Each row below holds a small network's activations on one input, seen along a few directions.
In each table, some parts of the input vary, and every possible input appears once, in random order.
Descriptions start from the smaller parts, as in this example, which fits no table here: one of 6 places along a line, together with either a single point or one of 11 places along a line or (one of 2 separate values, together with one of 8 places around a ring).
Shared parts are said once, and a part with two or three values counts as separate values.

Other details of the inputs vary at random and push rows far along two fixed directions, the same in every table; ignore that.

A family of inputs:
r1: [-36 -15 -18  22   0 -23 -63 -52 -18 -23 -14   6 -52   8]
r2: [-20  11   4  -1   7  55 -34  30  23  -6 -26  58 -46 123]
r3: [ 28  40 -18  16 -35 -81   9 -62 -11 -24 -21 -78  43 -43]
r4: [-10 -22  17 -11  11  59  35  64  22  29  32  46  14 -12]
r5: [  9  23   1  -9 -32 -48   3 -73 -27 -33 -14 -71  53 -50]
r6: [  4 -15  22 -26   4  18  37  77 -14  23  19  27  14  22]
r7: [ 21  23 -20  15 -19 -53  -2 -77  -1 -27 -19 -66  45 -68]
r8: [ 65 -21  32  27  21  65  73  30   3  43  11  -2  45 -69]
r9: [ 72  -9  10   7  21  23  83  61  17  39   9   2  69 -48]
r10: [ -8  20 -17  -8  -9  16 -74 -22  12 -16 -32 -44 -53  69]
r11: [-46 -31 -14  -5  20   8 -32  35  10   2  12  67 -69  53]
r12: [-63  14 -17 -17 -40 -36 -48 -49  -1 -22   9   6 -35  22]
r13: [  6 -31  32   1  20  57  42  51  27  45  25  43   6 -15]
r14: [-78 -19  -7 -37   2  16 -22  35  -1   7  24  67 -48  61]
r15: [ 99  38  41  -9  61  77  70  41   5   7  21 -37  61  -5]
r16: [-68 -14  -9 -35  11   6 -21  51   2  14  19  76 -51  66]
r17: [ 61  -7  11   1  27  35  84  55  16  30   7   0  68 -59]
r18: [-28  -5 -19  22   0 -29 -62 -29 -17 -13 -19  15 -60  18]
r19: [ 26  31  -3  -5 -29 -58   8 -61 -31 -34 -24 -74  48 -53]
r20: [ 53  18 -14  53 -16 -62 -10 -70 -19 -18 -32 -74  20 -57]
r21: [-44  -6 -23  16  -4 -41 -53 -61   2 -29  -8  -7 -39   4]
r22: [-23  -4 -24  15 -13 -60 -59 -29   9 -14 -10  10 -49  28]
r23: [-21 -18  34 -32  -7  53  35  54  -9  20  32  31  16   5]
Each input here is: either one of 3 separate values or (one of 4 places along a line, together with one of 5 places along a line).
Which other rows does r19 become when the place on the line of 4 takes its other values? List them by row number. -> r5, r6, r23
List by row number the other inputs of the same sort as r15. -> r2, r10
A walk changes only the place on the line of 5. It starts at r20 and steps to r22. List the rest of the walk in order. -> r9, r3, r6

A family of inputs:
r24: [ 16 -18   7   1  18  39  18   9  30  25  18  -3  14 -33]
r25: [ 27 -20  16  18  35  35  30  -2  15  13  17  19  13 -52]
r26: [ 47  -5   8  27  10  23  40  43  27  18 -17  14  12  19]
r27: [-51 -29  -4 -12 -13   7 -24  29   0  13  18  43 -60  48]
r28: [ 19   8  17 -22  -4  14  33  27  -3  14  17   0  40  -2]
r29: [-1  1 21 -7  2 34 38 11 -8  3 -6  6 46 -8]
r30: [  6   8  10 -37  25  18  49  41  -1   0  16  15  34   9]
r31: [-38 -35  -9  10   2  -4 -33 -13 -22  -3  -9  47 -45  15]
r32: [-11  -2  -7  19   6  -3 -34 -36  16  -9   3  -3 -21 -30]
r33: [ 25 -14  -3 -10  18   1  44  43   1  17  14 -17  28 -25]
r34: [ 12  17  14 -10  14  54  43   5  17  -6  16   0  44 -22]
r35: [  9  18 -21  20 -26 -67 -29 -55 -22 -21  -5 -38   4 -36]
r36: [ -3   2   4  -8 -19  12  12 -23  -8   1 -14 -21  26  -8]
r37: [-45 -33   3   3   8  -3 -27  19 -17   5  18  70 -59  37]
r38: [ 13  11  12 -10   9  57  38   8  21   9  17  -6  36 -22]
r39: [-45  17   4 -27  -9 -13 -26   7  -8 -19  15  33 -18  51]
r40: [ 9  7 31 -9  3 26 60 18 -3  1  8  0 49 -7]
r41: [ 21 -21  11 -11   3  13  31  47   2  25  22   9  17 -10]
r42: [ -1  -1 -21  26 -28 -39 -26 -69 -22 -14 -29 -41  -1 -41]
r43: [ 12   6 -20  31 -10 -12 -20 -29  14  -8 -49  -9  -5  26]
r44: [-51 -29  -1   0  -5   6 -36  33  -8  10  17  61 -63  38]
r45: [-19  -2   0  -3 -29 -11 -26 -26  -2   0 -24 -21  -5  -9]
r46: [  9   6  22  -9 -10  24  45  18  -4  15   9  -7  34  -5]
r47: [ 15   1 -17   4  13 -32   5   9 -12  -7   3 -15  11 -31]
r48: [-27  -6 -12  20  26  28 -45  15  49   6  -6  53 -53  68]
r49: [ 22   0   4 -22  16   8  43  47   5  26  10 -17  34 -20]
r50: [  3  30  -8  -3 -42 -57 -28 -49  -8 -26 -13 -53  13 -24]
r51: [ 19  -1 -14   4  21 -38  10  -9 -20  -9   4  -5   6 -35]
r52: [-15   9   2  -8 -36 -21 -16 -20   1 -12 -11 -24 -11  -4]
r53: [ 36  38 -22  35 -20 -64 -28 -46  12 -24 -35 -40   7   7]
r54: [-27 -18  -4   3   7 -34 -34   0 -21  -6  16  46 -44  19]
r55: [-44  11 -14 -35   1 -17 -24  11  -6  -4  12  17 -29  49]
r56: [ 61  11 -13  13  32   3  48  47  24  18 -16  -6  27   7]
r57: [-10  32 -12   9 -24 -20 -36 -67  18 -18 -10 -53   2 -35]
r58: [ -4  -5 -12  20 -38 -40 -29 -60 -10 -23 -30 -52   2 -34]
r59: [ 12   3  30 -20  45  71 -66  19 -46 -11   3  -5 -86 100]
What is each input in this table made of? -> either a single point or (one of 5 places along a line, together with either a single point or one of 6 places along a line)
Which other rows does r33 become when the place on the line of 5 takes its other values? List them by row number. -> r24, r27, r41, r58
Which other rows does r24 become when the place on the line of 6 takes its other values? List them by row number. -> r25, r32, r34, r38, r57
Which other rows does r49 become when the place on the line of 6 takes its other values? List them by row number. -> r30, r33, r47, r51, r55

A family of inputs:
r60: [-46 -12  14 -34  12  12 -48  64  -3  11  35  75 -85 106]
r61: [ 90  25   1  43   3 -44   6 -61 -12 -17 -33 -82  32 -67]
r62: [-13  52 -24 -15 -34 -79 -67 -88 -29 -56 -32 -83  -8   7]
r63: [ -4  31 -39  19 -15 -89 -72 -90 -26 -48 -43 -83 -24   4]
r64: [ 71 -21  33  25  37  95  96  43  28  37  -2  -2  67 -44]
r65: [  24  -42   13   -8    6   30   98   68   30   62   50    6   67 -124]
r66: [-35   7   4  -8  -2   5 -20  45  21   8  17  59 -42  81]
r67: [   6    8  -12   11    1  -83   38  -74  -26  -28   14  -26   71 -119]
r68: [ 56   5  48 -16  26  99  79  52 -10  26  24 -15  58 -36]
r69: [-48   4  -8 -37   0  23 -24  44  19   3   3  47 -26  79]
r70: [ -4  20 -36  10 -10 -42 -26 -40  12 -18 -39 -28 -12  19]
r71: [ -54  -10  -26    9  -91 -114  -41  -95  -47  -36  -28  -32   -1  -50]
r72: [-44 -28 -19  16  15  27 -60  51  23  12   5 100 -88  96]
r73: [ 81 -27  43  15  52  95  91  50  -1  37   7 -18  56 -52]
r74: [-81 -12   9 -30   1  66 -51  32  20   7  23  83 -64  99]
What is each input in this table made of? -> either one of 3 separate values or (one of 2 separate values, together with one of 6 places around a ring)
Which other rows does r69 become when the place on the ring of 6 takes its other values? List them by row number. -> r64, r66, r70, r72, r74
List by row number the other inputs of the same sort as r65. -> r67, r71

A family of inputs:
r75: [  9 -45  28   3  33  57  33  62  -3  32  28  62  -3  -4]
r76: [-33 -31  14 -27   2  46  13  71 -11  31  22  51 -23  37]
r77: [ 40  61  -2  40  10 -23 -48 -73   6 -43 -35 -69 -43  73]
r78: [ 37   1  -3  26  23  -8  28 -10  -6  -4   4  -9  30 -58]
r79: [-26   8  -9  18 -26 -18 -45 -81  15 -25 -16 -35 -13 -17]
r80: [-58 -20  -9  12 -15 -14 -69 -19 -21 -12   1  49 -75  34]
r81: [ 33   7  -4  32 -11   6  33 -21  40   6 -23 -26  43 -42]
r82: [ -5 -20   2 -27  32  39  41  82   8  32  31  43   7  12]
r83: [-78   7  -2 -25 -33  -5 -57 -11 -22 -19   7  32 -47  63]
r84: [-75  -1  -6 -23 -32 -13 -57  -4 -18 -14   5  25 -55  56]
r85: [-10  32 -20   2 -41 -70 -24 -48   2 -28 -25 -34  11   2]
r86: [  9 -46  22  -8  32  46  34  68  -2  41  26  50  -3   1]
r87: [ 36  11  -6   9 -14 -31  39   4   6   8 -17 -33  46 -32]
r88: [ 22   3   5  10   5  24  28 -31  24   1  -5 -23  32 -51]
r89: [ 37 -12   7  23  -5   0  30 -13 -20  11  -6 -30  31 -57]
r90: [ 37   0  -8  18  21 -15  30  -5  -2   4   4 -23  31 -59]
r91: [-68 -11 -12 -29 -19 -29 -63  -9 -12 -12   9  23 -61  53]
r92: [ 37  -8   6  15  15 -13  29 -11  -8   8  -1 -21  27 -56]
r93: [ 32  -9   7   3  -2 -11  30  -4  -9   8   3 -37  32 -47]
r94: [ 48  -4 -10  28  -4 -30  36   2   8  12 -16 -13  34 -46]
r95: [-40 -17  26 -45   9  53  14  61  -5  18  34  64  -7  55]
r96: [ -9  -4  16 -35  27  56  46  74   8  19  37  52  24  23]
r97: [ 51  48 -17  21  12  10 -65 -61 -13 -51 -89 -76 -25  83]
r98: [-72 -14 -10   5 -24  20 -64 -25  15  -5  -4  33 -65  40]
r99: [-64 -21 -16 -11 -22 -18 -65  -3 -16  -4   5  31 -73  44]
r100: [-26  19 -16 -10 -21 -62 -42 -59 -15 -29 -10 -36 -17  -6]
r101: [ 20 -36   8  16  24  33  41  76  15  36  11  74   2   5]
r102: [-11   6 -13  23  -8 -56 -47 -72 -16 -31 -14 -14 -24 -28]
r103: [ 34  -2   0   3   7 -17  33  -6  -7   9   0 -34  32 -53]
r104: [ 27  23   1  -9   7  -8  44   0  -1  -5   7 -37  56 -41]
r105: [ 20   8  -5  19  12  22  28 -20  31   1  -2 -27  38 -52]
r106: [ 28  -2 -12   7  14 -14  28   6   2   6   7 -24  28 -45]
r107: [ 13 -37   0  -6  16  27  46  93  22  43  14  55   2  17]
r108: [-21  30 -10 -12 -24 -55 -28 -59 -14 -33 -10 -41   2  -9]
r109: [ 45  28  30 -17  44 105 -39  74  32  19   9  19 -49 102]
r110: [-62  16 -16 -22 -29 -33 -51  -5   5 -17  -3  44 -37  71]
r111: [ 25  11  19 -12 -10   0  43  -4 -11  -3   5 -42  57 -35]
r112: [ 21  24  14 -16  -3   1  41 -17  -9  -9   5 -26  55 -31]
What is each input in this table made of? -> either one of 3 separate values or (one of 5 places along a line, together with either a single point or one of 6 places along a line)
Which other rows does r78 become when the place on the line of 6 takes its other values? List them by row number. -> r82, r90, r96, r104, r106
Which other rows does r98 become when the place on the line of 5 takes its other values? List them by row number. -> r79, r81, r88, r105
A walk changes only the place on the line of 6. It starts at r101 and steps to r94. List the rest of the walk in order. -> r107, r87, r85, r110
